Each row below holds a small network's activations on one input, seen along a few directions.
Each table varies a few parts of the input and shows all the possible inputs, shuffled.
A made-up example of a description, with smaller parts first: one of 5 places around a ring, together with either a single point or one of 9 places along a line or (one of 3 separate values, together with one of 6 places along a line).
Shared parts are said once, and a part with two or three values counts as separate values.

Other details of the inputs vary at random and push rows far along two fixed directions, the same in every table; ignore that.

Rows:
R1: [ -8  -5   5  -3   3  11   0  -3   4   4  10 -15   0   0]
R2: [-7 -5  2  6 -2 17  1 -9  3  1 14 -6  0 -3]
R3: [  8   0  22 -24  30  -6  16  26  17 -12 -25  25 -10  26]
R4: [ 8 -2  7  3 -7  8  6 -6 -4  1  5  0  5 -9]
R5: [  0  -1  -1   1  -7  14   4 -10   0   3  13 -11  -1  -7]
R6: [ 14  -2   9 -30  26 -15   9  34  13  -7 -21  32  -9  28]
R7: [ -4  -3  -1  11  -2   2  -8  -2   1  -3  -1   5   5 -11]
R8: [ 12   1 -12  -3  -8   0   5  -4  -1   1   1 -13   0  -9]
R9: [ -3  -9  22 -20  31   3   5  28  17  -6  -8  38  -7  33]
R10: [  4   0 -13  -1  -3  -4  -6   2  -2  -1  -3 -16  -3  -7]
R11: [ 10  -1  -7   6  -6  -6  -1   1  -3  -2  -8  -1   4 -14]
R12: [ 1 -6  9  8 -3 12  3 -6 -1 -1  7  4  6 -6]
R13: [ -4  -6  -4  15  -8   5  -6  -7  -1  -5   1   4   7 -15]
R14: [ -6  -9  21 -12  31   0   4  26  18 -14 -19  41  -4  25]
R15: [ -6  -5   6  12  -4  15   6 -13   1  -6   6  -3   3  -7]
R16: [-9 -2  6  8  5 10 -1 -5  5 -5  0  0  1 -6]
R17: [-26  76  18   8 -23 -63  23 -44 -50  37  20  23  -7  64]
R18: [ 15  -1  15 -24  27 -16  12  31  12 -11 -29  31  -6  22]
R19: [ 16  -3  -5  -2 -14   7   4  -4  -5   8  10  -5   4  -7]
R20: [-12  -2  -8   8  -1   8  -9  -5   5  -1   6  -4   0  -9]
R21: [  4   0 -10  10  -8  -3   2  -7  -2  -7  -8  -8   2 -16]
R22: [ -3  -8  -1   4  -2  12 -10  -1  -1   4  10  -3   3  -3]
R23: [  7  -5  -1   1 -12  12   1  -7  -4   7  15  -3   4  -8]
R24: [-11  -4  -2   7   0  14  -5  -6   5   0  10  -4   0  -6]
R25: [ 10  -3 -15   3 -11  -3  -6   0  -3   3   2  -5   3 -14]
R26: [  8   0  -1 -11  -3   2   5   1   0   7   4 -21  -1  -1]
R27: [-14  -4  18 -19  38   0  -1  27  19  -9 -15  26 -13  34]
R28: [ 12   1  -7   4 -10  -1  10  -8  -3  -6  -7  -9   2 -12]
R29: [  1  -2   1  -4  -3  12   1  -5  -2   3   9 -15  -3   0]
R30: [ 17  -2  -7   4 -14  -3   8  -6  -7  -3  -5  -3   6 -13]
R31: [ 12   3  -4  -1  -4  -4   8  -4  -1  -4  -8  -9   1 -10]
R32: [  2   0 -11  -5  -1  -8  -5   5   1   3  -3 -19  -2  -8]
R33: [  6  -6   2  -8  -5   6   0   1  -3  10  11 -12   3  -4]
R34: [ -2  -3 -14   8  -6  -2 -14   2   0   0   2   1   3 -12]
R35: [  3   1 -15   3  -7  -2  -3  -3   0  -1   0 -12  -1 -13]
R36: [ -7   4  -6  10   2  -6  -6  -1   3  -7  -9  -1   0 -10]
R37: [ -8   1 -14   8  -2  -1 -11  -1   4  -3   0  -5  -1 -10]
R38: [-15  -4  19 -23  38  -4   0  29  20  -5 -14  21 -11  32]
R39: [-4 -9  0 -1  0  8 -9  2  2  7  9 -8  5 -5]
R40: [-10   0   0   9   3   3  -5  -4   5  -6  -4   0   0  -9]
R41: [ -2  -4 -11   0  -1  -7 -15   9   1   3  -1  -8   3  -9]
R42: [ 12   1 -10  -7  -5  -2   2   1  -3   0  -2 -17  -2  -3]
R43: [ 12  -4  22 -22  25  -8  17  28  12 -11 -24  37  -6  28]
R44: [ -1  -2   3  -8  -1   7   2  -2   1   6   9 -19  -1  -2]
R45: [  8  -4 -11  -5  -5  -8  -8   8  -2   6  -1 -13   2  -9]
R46: [-4 -8 -2  8 -6 13 -8 -5  1  4 13  2  5 -8]
R47: [ 10  -4 -13  -1  -7  -4  -9   5  -5   2  -1  -9   1  -8]
R48: [  1  -8   5  13 -10  14   4 -11  -3  -2   9   3   8  -9]
R49: [ 10   0  -3  -7  -5   6   4  -2  -2   3   4 -17  -3   0]
R50: [ 10   1  -8 -11  -3  -6   3   3  -1   4  -2 -21  -1  -4]
R51: [ -7   1  -9  14  -3  -3  -5  -6   1  -9  -7  -2   2 -13]
R52: [  1  -1   4   7  -9  12  10 -14  -3  -4   4  -6   2 -10]
R53: [  9  -2  -9  10 -12  -4   0  -5  -5  -4  -6  -1   5 -16]
R54: [ -9   0 -10   0   3  -7 -11   5   4   0  -3 -13  -2  -6]
R55: [17  0  3  1 -9  2  8 -4 -5  2  0 -1  5 -8]
R56: [ 2  1  7  2 -3  9  8 -9  0 -2  3 -6  1 -8]
R57: [-12  -3  -4  -1   4   1 -10   2   5   2   2 -12  -1  -4]
R58: [ -9  -7  13 -17  32  -7  -6  31  19  -8 -15  39  -8  27]
R59: [ 0 -9  4 -2 -2 11 -3  0  0  7 13 -9  5 -2]
R60: [  4   3  -7   5  -2  -6   1  -2   0  -5 -10  -7   0 -13]
R61: [ 18  -3 -11  -7  -9  -3   0   4  -7   4   0 -11   2  -5]
R62: [  4  -7  21 -28  30  -2   5  31  12  -4 -12  29 -10  34]
R63: [ -1   0  -7  10  -2  -6  -9   2   0  -5  -7   4   4 -13]
R64: [ -7  -5   3   2   2  15  -1  -6   1   1  11 -11  -2   2]
R65: [ -4  -7  -7   5  -3   5 -15   1  -1   2   5  -3   2  -6]
R66: [ 16  -3  -9 -11  -7  -7   0   6  -4   7   0 -15   3  -6]
R67: [ -5  -7  -5   0  -1   1 -13   4   2   5   5  -8   4  -7]
R68: [-10  -3  -3  14  -3   6  -4  -9   3  -8  -2  -1   2 -13]
R69: [-11  -2  -6   4   2   6 -11  -2   2  -1   3  -9  -3  -3]
R70: [ -1  -4 -13   5  -3  -3 -16   6  -2   0  -1  -4   1  -8]
R71: [-45  66  17  30 -17 -44  20 -54 -39  17  15  31  -7  50]
R72: [-26  79  17  14 -26 -61  23 -49 -54  34  21  29  -9  68]
R73: [ 10   0   1   4 -11   6  12 -11  -3  -3  -1  -8   2  -9]
R74: [ -8   0 -13   4   1  -3 -13   2   1  -3  -3 -10  -3  -5]
R75: [-6 -3  9  7  2 13  5 -8  4 -4  4 -2  1 -4]
R76: [ 1 -9  3  3 -4 14 -4 -3 -3  4 13 -5  3  0]
R77: [  4  -6  25 -20  28  -2  14  26  13 -12 -19  39  -6  28]
R78: [ -1  -3  -9  15  -7  -3  -7  -3  -2  -6  -5   4   6 -15]
R79: [-2 -5  5  9 -1 10 -3 -3  1 -1  3  5  6 -9]
R80: [  9   0  -5  -2  -9   9   6  -7  -1   4   7 -13  -1  -6]
Each input here is: one of 2 separate values, together with one of 5 places along a line, together with one of 8 places around a ring.
Q: Changing only the choice among 2 separate values turns R21 into R53. The same change can be made to R57. Which row results?
A: R67
Q: Which other rows does R58 become when the place on the line of 5 takes its other values? List them by row number.
A: R7, R13, R65, R67
Q: Which other rows does R15 become when the place on the ring of 8 takes its other values? List them by row number.
A: R21, R28, R51, R52, R68, R71, R73
Q: Which other rows does R72 become when the place on the line of 5 takes its other values? List them by row number.
A: R17, R19, R43, R55
Q: Which other rows does R37 become when the place on the ring of 8 takes its other values? List them by row number.
A: R2, R5, R8, R20, R24, R35, R80
Q: Which other rows does R39 become when the choice among 2 separate values takes its other values? List them by row number.
A: R38

Rows:
R81: [-49  10  23  -3  47  -6 -10  23  18  -7 -10  49 -22  59]
R82: [-36   7  -3  34 -11  12 -13 -33 -11   5  24  21   9  -3]
R83: [ 14 -67   4 -10  42  57 -18  52  64 -44 -38  -1   4 -54]
R84: [-23  -4   4  29 -18  14  -6 -33 -15  14  33  13  11  -3]
R85: [  8  11  -8  34 -33  -1  10 -37 -28  -5   3   0  15 -22]
R86: [-20  23   4  18 -20   5  11 -41 -13  12  24 -28   5 -11]
R87: [ -8  19  13 -44  39 -44  -2  42   0  11 -19  16 -23  56]
R88: [-28  18   6 -20  40 -51 -11  39  10  -1 -36  34 -17  48]
R89: [-23  20 -19  27  -8 -37 -26 -12 -13   0  -7   1   1 -11]
R90: [-21   3   7  11 -24  18  -6 -30 -15  20  43   5   5   9]
R91: [ 41 -67 -20 -53  41  34  -4  72  61 -33 -38 -24  -6 -34]
R92: [ -3  10  15  32 -33   9  18 -43 -18  12  24  -2  15 -24]
R93: [-15  21 -19   2 -16 -33 -12  -8 -18  18   9 -30   1   2]
R94: [ 28  23 -21   1 -41 -11  12 -25 -24  20  18 -12   1  -8]
R95: [  8  20 -16   0 -24 -23 -11 -10 -23  32  18 -31   7   5]
R96: [  0  16  13  16 -28  11  16 -39 -15  21  32 -28  11  -6]
R97: [-33  18  34 -12  44 -16  14  17  21 -10 -27  41 -17  43]
R98: [  5  17  32 -40  35 -25  26  22  -5  -5 -24  27 -20  61]
R99: [ -7  25 -25  27 -19 -25  -4 -27 -11  -8  -9  -2  -4 -19]
R100: [  0  18  -7  13 -32  -6  13 -37 -28   4  13 -31   7  -5]
R101: [ 36 -73  -6 -12  35  47 -19  57  51 -53 -51  -5   2 -49]
R102: [-15  19  42 -35  46 -12  23  18  12   0 -10  27 -20  53]
R103: [ 24   5   0  32 -44   1  19 -35 -34   5  13  -7  15 -20]
R104: [ 17  19  15 -23  24 -39  25  32   4 -11 -27  56 -15  43]
R105: [ -8  17 -22  21 -17 -29 -21 -11 -18   8   2   4  13 -16]
R106: [ 74 -84 -31   2 -32  86  -9   9  15 -10  13 -91  29 -98]
R107: [-20   6   8  15 -17  16  -5 -29 -14  21  44 -14   3  19]
R108: [ 57 -63 -49 -21 -19  58 -13  18  23  -9   6 -87   8 -89]
R109: [ 18  23  12 -41  30 -33  25  30   9   5 -22  32 -18  59]
R110: [ 35 -68 -26 -35  39  35 -14  69  63 -36 -48 -19  -7 -45]
R111: [  6  14 -15  15 -29 -28 -14 -11 -27  19  12  -3  13 -14]
R112: [  0  15  15  13 -38  14  17 -42 -18  20  32  -9  11 -14]
R113: [-17  19   7  35 -23   6   9 -43 -14   4  14   6  14 -25]
R114: [-48  10  21   5  44  -8 -15  20  19 -18 -16  61 -16  49]
R115: [ 45 -60 -19 -29  35  31 -11  65  52 -42 -42  10   2 -44]
R116: [-36  13  -4  21  -9  13 -11 -27 -11   9  36 -15  -2  12]
R117: [  6  16  13 -39  25 -37  -5  41  -1  14 -16  42  -9  51]
R118: [-32  10  33 -28  49  -3   0  24  10   1   6  33 -25  69]
R119: [ 27  10  -1  11 -47   6  18 -37 -35  16  20 -13  11  -9]
R120: [ -6  11 -13  28 -32  -4   4 -37 -23   1   1 -27   6 -16]
Q: Describe the family of inputs behind these rows.
A: one of 5 places along a line, together with one of 8 places around a ring
Q: Changing only the place on the ring of 8 turns R94 into R109. The same change can be made to R112. Which row results?
A: R96
Q: A walk changes only the place on the ring of 8. It starts at R103 and steps to R119. List the rest of the walk in order.
A: R106, R98, R100, R120, R101, R85
Q: Which other rows does R86 become when the place on the line of 5 takes its other values? List them by row number.
A: R91, R93, R100, R116
Q: Which other rows does R105 become when the place on the ring of 8 takes its other values? List them by row number.
A: R87, R88, R89, R93, R95, R111, R117
